Each row below is a small network's average activation on inputs in which a field has the value named, seen along a few directions.
Values that are neighbours, or in one group, have similar rows; names and order tell nothing.
Strong random noise was added to every row along 5 fixed directions; ignore it. To show where, here is one row again and again, with new noise each time:
[  79  753   13  224  126  817 -530  129 -311  -86  259 -140  750  -82
  474  266  -99  549  270 -142 -537]
[  60 -180 -227 -184  286  -86  497   53  252  -88 -742    6 -119   67
 -385  202 -119    1   49  168  718]
[  15  134  180 -242  147   -4  -77  -59  -25  193  236 -200  -24 -141
  -19   41   34   68  -74  -44 -124]
[ 223  266 -289   12  247  166  298   93  166 -338 -290  134  169   31
 -108   81  -92  251  129  317  406]
[-213 -196 -146  -98   15   25  130  108  140  -66 -572  209    4  -95
  -95  208 -192  -47  -80  -71  223]
[-154  -29  217 -575   49  210 -357   98  -69  401   69 -697 -174 -270
 -150  121 -194 -261 -113 -306 -321]
[ 177  277   22 -251  117  -60   30  -16  103  -91  440  -52  -86 -179
  -44 -169   24   66 -111  239  -81]


Values of L:
l1: [  -2 -145   19 -304 -256 -200 -131   71  -43  -39  182   14 -251  -50
   44 -396  -53 -378 -140  -66 -253]
l9: [ 591  546 -426   90   33 -143  345  -61  159 -504  763  -95  -41  135
 -301 -500  120   65  300  780   32]
l10: [ 135  -95    7  -76  284 -370  510 -112  280  -32 -356   57 -158   77
 -318   22  172  171  -29  259  683]
l4: [ 177   53   -1   69  -78  165   19  111  -15 -154  142   71   13   23
   95  -26   24   27  -46   17   83]
l3: [-338 -237 -163  211 -255 -142   66   39  326 -344 -214  559 -137  -92
  199   -7 -133 -160 -347  -11  145]
l5: [-185 -408  -63  282 -293  163 -100   54  -98  124 -494 -169  -31  189
  -60   56  -47 -211  121 -230   16]
l2: [ 536  350  -70  138  292  -52  109  -87 -202   63  402 -353   20  356
 -124 -176  290  210  350  324   49]
l7: [ 162   18   86  589  -20   77    1  -93 -273 -120   14  403  389  179
  348    8  137  282  124   42   42]
l6: [   3  -25  410 -454   89  -35 -306 -104  -98  356  402 -502  -68   37
  -23  -65   82  -85  -41 -233 -230]
l8: [-265 -532 -250  312 -140 -208  276   -6   87   70 -616   45 -362  162
 -263  158  -93 -405  160  -82  326]
L is arranged as a 2 by 5 grid.
List every value one step from l8, in the order listed.
> l9, l5
List every value one step from l10, in the order listed.
> l3, l6
A value of L combines one of 2 hidden first parts with one of 5 second parts; all combinations occur once.
l1 and l9 share the first part; l1 and l7 share the second. Which value has the first part of l7 and the second part of l9?
> l8
l5 and l3 share the first part; l5 and l2 share the second. Which value has the first part of l2 and the second part of l3?
> l10

Values of N:
n1: [ 576  719  207  593  502 -306  594 -423   96 -323  489  583  376  177
  365  -99  559  951   77  620  528]
n7: [ 526  364   37 -542  277  -65  190    3  284 -217  726 -482 -393 -164
 -200 -263  103   24 -179  508  247]
n4: [ -41  172 -185  405 -224   33  -88   10 -155   -6  276  228  151   93
   40 -100   44  114  186  104 -390]
n2: [ 263   42 -591  320 -211  211  239  150   29 -498 -297  238  147  235
 -193 -150 -178   25  276  358  172]
n3: [ -64 -253  685 -711  510 -595   76 -346  -58  957  117 -717 -414   52
 -412  149  346  -77 -121 -303  103]
n10: [ -50    5  210 -276   74 -378  147 -159  307    5  629   53 -319 -341
  -48 -132  166  -43 -334  238  -44]
n5: [ 391 -392  620 -510   82 -228 -221  -18 -253  294  415 -229 -330   69
  -58 -454  228 -325 -249 -214  109]
n8: [ 216  361 -145   79  667 -133  634 -111  154   23 -613  -24  318  332
 -218  300  157  551  314  253  716]
n9: [-378 -703   29  151 -234 -377  135 -187  -95  265 -334  125 -294   38
  -19   24  -26 -460  -54 -284  138]
n6: [ -82   77  111  574 -261 -367  -59 -342 -109   67  720  502  -19   79
  277  -96  344  125  -23  -29 -390]
A value of N combines one of 2 hidden first parts with one of 5 second parts; all combinations occur once.
n9 and n3 share the first part; n9 and n6 share the second. Which value has the first part of n6 and the second part of n3?
> n8
n7 and n4 share the first part; n7 and n5 share the second. Which value has the first part of n5 and the second part of n4?
> n2

Values of M:
m5: [ 193 -147  236  380 -132 -298  172 -234  -68  -20  123  363 -109  135
   61 -182  236   80  -98   71  210]
m9: [  23    7   57  263  232  216  -92  -41 -339  127 -362  242  613  388
  144  225  118  388  310 -305   24]
m8: [ 148 -208   70  436   14 -363  367 -227   -2 -235  133  740  -55  136
  296  -91  340  166    2  203  513]
m7: [-147  -93 -253 -282 -182 -305   88   47  272  -40  383 -115 -471 -150
 -207 -128  -26 -401 -160  229   59]
m1: [-176 -196  -67 -225 -218  306 -422  333  -94 -159  208  146   54 -182
  142  -96 -246 -327 -170 -174 -334]
m3: [  32 -111 -291 -184 -182  -90  126   38   91 -116  356 -244 -372  -83
 -385 -308 -165 -385   53  260 -166]
m2: [-215  104  -66 -170 -226   79 -170  172  142 -122 -309  156  161 -121
   84    5 -163   62 -176 -227 -310]
m11: [ 305  339  209  113  345   28  145 -176   41   62 -136 -242  114  145
    9  180  151  351   22   62  351]
m6: [-232  108   36  348 -468 -459 -103 -167  163 -149  710  616 -253 -264
  203 -333  119  -86 -332  176 -575]
m12: [-477 -244  -63  205 -106  -50  -85  -93  -60  228 -383  260  186   25
   41  351  -48   49   53 -331 -316]
m10: [  41  -27   53 -313  249  431   62  146  111   83 -341 -780 -133 -258
  -34  289 -192 -104   85  -66  311]
m13: [-225  123 -179 -307  112  361 -184  358   58 -100 -403  -24  214 -128
   20  216 -283   29   24  -71  -64]
m4: [ 306 -191 -124 -241   14 -261  271   40   74  -84 -337 -140 -281  103
 -366 -383 -103 -272  -55  305  322]
M is arranged as 3 separate groups.
List the group mates of m8, in the order listed.
> m5, m9, m1, m4
List the group mates of m7, in the order listed.
> m3, m6, m12

Values of P:
p12: [ -85  296  247   -2   36  -39 -164 -198  -20  139  526 -251 -132 -199
  235   72   85   68 -116   51 -158]
p7: [ 106 -351  164 -162  100   12  -71    7 -297  294 -456 -115   18  289
  -73  109   43  -31   86 -263  210]
p4: [-194    2 -355  232  -42  -38   97   89   45  -99 -193  458  147  108
  -25  251  -26   45  184   50  -47]
p8: [-226  168  -46  239 -239   -1 -336   35 -259   72  290  362  353  -88
  419 -113  -22   80  -50  -47 -676]
p9: [ -48  -87 -424 -216  -44  336  -18  136   89 -212 -624 -329  117   78
 -346   75 -374 -186  230  -35    5]
p3: [ 171  -17  676   33   -5 -225 -219 -491 -262  524  878 -498 -240   46
  115 -130  443   58  -47 -332 -302]
p11: [-485 -195  486  274  103   78 -168 -203 -337  614  163  123  333    6
  440  595  303  412   12 -589 -147]
p5: [ 174  374  248  -90   37 -300    9 -148  265  -82  459   36 -154 -245
   59 -228  170   74 -258  273 -103]
p13: [ -10 -421  -17 -695  101 -189  161  209  285  -75  -10 -113 -487 -230
 -463 -196 -176 -474 -271  170  235]
p2: [-229 -101  526  256 -144 -611   -3 -480 -151  672  519  -12 -189  -35
    6  -62  359   83 -204 -203 -478]
p6: [ -52 -174 -105 -235  -10 -561  413  114  475 -378 -239  705 -253 -101
 -145 -339    6  -84 -416  195  311]
p1: [  63 -184  203  256  214  -76   69 -277 -267  337  266 -207   48  221
   95   99  281    8  228 -157  231]
p10: [ -72  -27   43    1 -487  301 -476  316 -123 -178   50  141  -32 -228
  310 -227 -236 -218 -219 -207 -502]
P is arranged as 3 separate groups.
List the group mates of p4, in the order listed.
> p8, p9, p2
List the group mates of p11, in the order listed.
> p12, p5, p13, p6
